A = 212,42,207,122,87,110
A[0] = 212
A[-2] = 87

a =
 0.52  -0.18   0.60  -1.12  -0.23   1.16  -1.03   0.04
 2.69  -0.14  -1.64   0.63   0.94   0.60   1.35  -0.66
-4.67  -4.95  -1.81  -6.63  -1.18   3.41  -1.01  -2.99
-1.59  -2.04  -1.54  -5.03  -0.64   1.71  -1.34  -1.35
a[-4,-8]	0.52
a[-3,-6]	-1.64
a[0,-1]	0.04
a[-4,-2]	-1.03
a[-4]	[0.52, -0.18, 0.60, -1.12, -0.23, 1.16, -1.03, 0.04]
a[3]	[-1.59, -2.04, -1.54, -5.03, -0.64, 1.71, -1.34, -1.35]
a[0,-7]	-0.18
a[:, 7]	[0.04, -0.66, -2.99, -1.35]
a[1,7]	-0.66
a[-2,-6]	-1.81
a[-3,-2]	1.35
a[-3]	[2.69, -0.14, -1.64, 0.63, 0.94, 0.60, 1.35, -0.66]
a[-4,4]	-0.23
a[-2]	[-4.67, -4.95, -1.81, -6.63, -1.18, 3.41, -1.01, -2.99]
a[:, -2]	[-1.03, 1.35, -1.01, -1.34]
a[-2,-5]	-6.63
a[2,7]	-2.99
a[:, 1]	[-0.18, -0.14, -4.95, -2.04]
a[:, -5]	[-1.12, 0.63, -6.63, -5.03]

arr =
-1.03 -1.19 -2.77 -1.28 0.29 -1.33 -0.51 0.52
0.34 1.36 -1.73 3.30 0.45 2.09 -2.87 -0.38
-0.08 0.79 2.77 1.66 0.44 1.71 2.70 0.10
1.08 -2.00 1.92 -1.42 -0.19 0.32 1.50 1.61
1.13 2.26 -0.43 1.44 1.67 0.33 0.44 -1.51
-3.07 4.49 0.41 5.97 -2.07 3.32 -4.87 -1.91
-0.35 1.98 -0.09 3.25 -3.26 0.71 -2.19 0.48
1.62 -0.11 -0.87 -1.01 1.86 0.63 -2.60 -0.32
-2.04 -0.29 -1.10 2.16 -2.81 0.51 -1.09 1.44
-3.21 -2.54 2.42 0.62 1.66 2.52 5.54 -0.73
Rows and columns are counted from 0.
row 0 col 0	-1.03
row 4 col 1	2.26
row 2 col 5	1.71
row 8 col 5	0.51
row 0 col 6	-0.51
row 9 col 2	2.42
row 8 col 2	-1.10
row 5 col 2	0.41
row 1 col 4	0.45
row 9 col 1	-2.54
row 9 col 0	-3.21
row 8 col 4	-2.81
row 9 col 3	0.62
row 4 col 2	-0.43
row 9 col 7	-0.73
row 6 col 6	-2.19
row 5 col 7	-1.91
row 2 col 6	2.70
row 7 col 0	1.62
row 0 col 4	0.29
row 0 col 5	-1.33
row 9 col 6	5.54
row 7 col 5	0.63
row 4 col 0	1.13
row 0 col 3	-1.28
row 7 col 4	1.86
row 5 col 3	5.97
row 2 col 0	-0.08
row 1 col 7	-0.38
row 7 col 6	-2.60
row 3 col 1	-2.00

data =
-1.08 -0.09 -1.06 4.09 1.48 1.62 -2.90 -4.78 -1.90 1.54 1.36 1.38 0.37 1.01 3.71
-0.91 0.80 -4.24 3.23 -4.11 0.30 -2.28 -2.63 -0.55 -0.13 -1.02 0.97 -2.22 1.10 -0.96
-1.23 0.65 -2.89 6.35 -0.61 1.40 -4.09 -5.66 -1.94 1.25 0.69 2.59 -1.32 1.40 2.49
Indices start at 0.
(0, 0)	-1.08
(1, 7)	-2.63
(1, 1)	0.80
(2, 13)	1.40
(2, 0)	-1.23
(0, 3)	4.09
(2, 14)	2.49
(0, 4)	1.48
(2, 4)	-0.61
(0, 10)	1.36
(1, 13)	1.10
(2, 9)	1.25
(2, 10)	0.69
(0, 13)	1.01
(1, 6)	-2.28
(0, 9)	1.54
(1, 12)	-2.22
(2, 11)	2.59
(1, 2)	-4.24
(2, 3)	6.35
(1, 9)	-0.13
(0, 2)	-1.06
(0, 14)	3.71
(1, 10)	-1.02
(1, 3)	3.23
(2, 7)	-5.66
(1, 11)	0.97

W = 2.15 3.75 -3.71 -6.27 2.99 2.00
W[0]	2.15
W[-5]	3.75

M =
199	113	92	48	88	13	49	24	33	29
189	173	165	140	205	165	204	193	186	182
M[-2, -10] => 199
M[-2, 1] => 113
M[0, -2] => 33
M[1] => [189, 173, 165, 140, 205, 165, 204, 193, 186, 182]
M[:, 2] => [92, 165]
M[-2, 5] => 13
